Each row below holds a small network's activations on one input, seen along a few directions.
Each table varies a few parts of the input and shows all the possible inputs, shuffled.
A made-up example of a description, with smaller parts first: one of 3 separate values, together with either a single point or one of 9 places around a ring or (one of 5 places around a ring, together with one of 6 places along a line).
Shared parts are said once, and a part with two or three values counts as separate values.
In the rows, zero is written as 128.

Rows:
r1: [ 82  60 149 232 111 157  80  90 100  92 154  91 153 178 133 141 173 194
 148  51]
r2: [164 199 120  37 190 142 150 114 176 196 146 140  65 107 151 140 148  60
 137 195]
r3: [172 188 103  26 146 103 178 167 168 168 103 158  95  72 127 123  87  69
  97 207]
r4: [148  83 208  82 154 128  65 155 104  82  31 208 109  89 111 109  65 115
 138 116]
r5: [159 142 160  54 125 101 127 181 131 112  31 192 127  65 114 101  56  93
 103 164]
r6: [116 165  30 162  63  77 230 153 135 147 183  70 172 137 113 128 124 151
  91 152]
r7: [ 92  56 134 216  71 104 117 140  70  63 111 120 190 150  95 116 104 198
 132  61]
r8: [155 143 175  66 209 187  64  90 156 158 145 154  62 129 162 143 165  74
 157 146]
r9: [107 177  47 174 107 119 203 101 142 176 225  53 142 172 135 146 184 141
 132 140]
r10: [105 117  87 188  43  75 178 166  98  93 111 104 208 127 100 107  94 176
  96 109]
r11: [141  85 223  97 194 179  27 104 134 112  75 178  74 117 152 132 134 112
 151 107]
r12: [ 96 120 101 202 126 165 117  76 122 138 223  68 139 192 144 151 203 154
 154  90]
What is each input in this table made of? -> one of 2 separate values, together with one of 6 places around a ring
Changing only the place on the ring of 6 turns r3 into r8. The same change can be made to r6. Which row results? -> r12
Which other rows does r2 become when the choice among 2 separate values takes its other values? List them by row number. -> r9

Rows:
r13: [113 123 162 142 165 167  99  93 144 144 121 125  81 142 151 148 167 130
 154 115]
r14: [120  59 190 139 173 179  49  96 128 107 114 144  87 131 139 152 150 145
 155  88]
r15: [138 156 124 128 139 132 118 102 137 149 167 104 146 148 153 120 167 117
 130 131]
r16: [123 146 106 129 124 114 157 115 103 141 159 120 154 142 108 126 141 127
 161 126]
r17: [ 96 127 122 182  72 129 133 143 115 104  98 113 173 132 122 122 127 153
 115 107]
r18: [113 163  46 150  65 117 198 151 142 139 175  78 165 127 121 137 136 134
  91 151]
r19: [127 166  62 124 117 119 190 130 121 151 202 106 129 148 109 139 134 114
 143 151]
r20: [101  61 149 179  84 142  82 145  99  72  92 137 179 125 110 124 111 169
 113  81]
r21: [125 139 130 117 166 150 128  88 154 176 154 106 100 133 148 149 183 125
 147 136]
r22: [114  64 166 150 132 142  75 122  75  78 118 160 140 144  98 127 110 145
 165  78]
r23: [123 143  47 162  84  77 217 147 138 138 181  78 141 139 115 130 118 159
  96 144]
r24: [140 175  80 123 132 137 150 116 155 159 210  90 121 155 152 131 159 103
 111 156]
r25: [133  75 184 151 146 161  38 110 110  84 127 145 132 147 143 123 136 136
 136  82]
r26: [109 130 138 155 123 131 126 120  92 112 125 139 135 152 110 124 126 131
 166 106]
r27: [126 140 155 154 137 149  88 107 127 119 134 124 127 157 155 119 151 121
 137 110]
r28: [119 123  92 167  92  71 184 133 120 131 138  92 167 134 117 118 124 173
 114 119]
r29: [181 177 154   9 175 111 135 150 160 166  64 184  97  63 132 114  92  60
 117 194]
r30: [172  95 217  24 175 142  56 163 130  95  28 222  78  61 128 107  64  87
 126 146]
r31: [104 108 124 194  92  89 153 139 109 104 104 111 148 144 118 116 107 177
 118  99]
r32: [109  43 151 189 105 101 101 141  91  73  97 135 155 136 107 118  91 193
 115  71]
r33: [182 197 106   5 170 113 164 162 178 179 105 172  73  70 133 132  82  45
  99 219]
r34: [109 142  91 155  73 112 165 138 125 131 132  93 192 122 121 125 143 148
 110 127]
r35: [126 158  86 111 160 154 160 103 172 187 197  93  75 141 148 161 176 111
 127 160]
r36: [168 162 189  31 171 130 106 158 149 133  32 203  76  74 135 110  78  69
 123 175]
Changing only one part turns r27 into r25. The same change can be made to r17. Which row results? -> r20
What is each input in this table made of? -> one of 4 places along a line, together with either a single point or one of 5 places along a line
List by row number the other rows that have the place on the line of 4 in common with r18. -> r19, r23, r24, r33, r35
Which other rows does r13 become when the place on the line of 4 takes its other values? List them by row number. -> r14, r21, r35

Rows:
r37: [148 129 156  86 136 127 105 149 124 113  85 168 126 101 123 114  95 103
 123 140]
r38: [141 107 174  99 144 130  94 144 134 112  63 166 110  96 131 120  99 122
 117 130]
r39: [125 165  81 134  93 104 182 143 144 147 141  99 153 122 129 125 130 129
 101 152]
r40: [136 123 160 108 157 158  83 113 126 125 128 148 111 131 138 130 139 107
 146 123]
r41: [128 137 100 129 138 134 146 114 138 148 178 107 113 144 132 141 148 125
 132 136]
r42: [129 139 130 121 150 135 130 110 126 144 146 128 111 140 129 134 144 118
 152 130]
r43: [116 160  85 156 115 133 161 108 147 159 184  78 138 153 144 140 173 133
 122 136]
r44: [138 143  96 107 117 105 167 150 135 137 135 127 128 113 117 127 105 121
 110 153]
r45: [129 102 178 121 165 161  73 109 137 123 105 146  95 126 146 136 142 126
 140 113]
r46: [ 78  58 122 246  64 116 117 123  74  68 141  93 197 171 105 123 132 209
 134  49]
r47: [139 145 126  99 129 105 151 145 123 132 103 148 126 110 114 119 100 114
 130 147]
What is each input in this table made of? -> either a single point or (one of 2 separate values, together with one of 5 places along a line)
A walk changes only the place on the line of 5. It starts at r39 and steps to r44. List the rest of the walk in order. -> r47, r37, r38

Rows:
r48: [135 104 151 113 132 120 113 145 120 108  91 156 121 110 118 121  96 130
 124 124]
r49: [133 103 170 117 131 128  92 141 108  97  77 166 133 113 118 114  98 127
 134 113]
r50: [141 161  93  99 114 102 173 150 134 143 135 128 136 112 117 122 107 110
 113 161]
r51: [135 111 156 112 162 151  94 114 133 129 125 144  96 128 136 136 135 120
 141 123]
r52: [136 131 132 112 117 119 129 148 135 121  98 139 135 106 129 119 108 123
 107 139]
r53: [135 138 138 112 147 149 110 118 148 142 132 128 110 125 147 134 145 112
 125 138]
r54: [ 89 108  91 221  93 131 142  99 110 121 196  66 166 182 128 140 174 180
 137  84]
r55: [136 147 121 106 122 107 155 145 135 137 104 136 128 108 122 121 108 120
 117 149]
r56: [135 154 126 106 152 136 136 115 148 157 137 125 102 127 141 136 146 109
 135 148]
r57: [ 88 101  84 223  60 103 162 130  97 101 162  78 191 163 109 127 137 190
 120  85]
r58: [141 169  99  99 144 132 155 120 147 162 168 117 110 131 135 136 144  99
 131 159]
r59: [132 109 176 116 161 158  74 110 121 118 111 154 108 131 136 129 137 117
 152 112]
What is each input in this table made of? -> one of 2 separate values, together with either a single point or one of 5 places along a line
Changing only the choice among 2 separate values turns r50 into r58. The same change can be made to r57. Which row results? -> r54
Which other rows does r56 become when the choice among 2 separate values takes its other values? List them by row number. -> r55
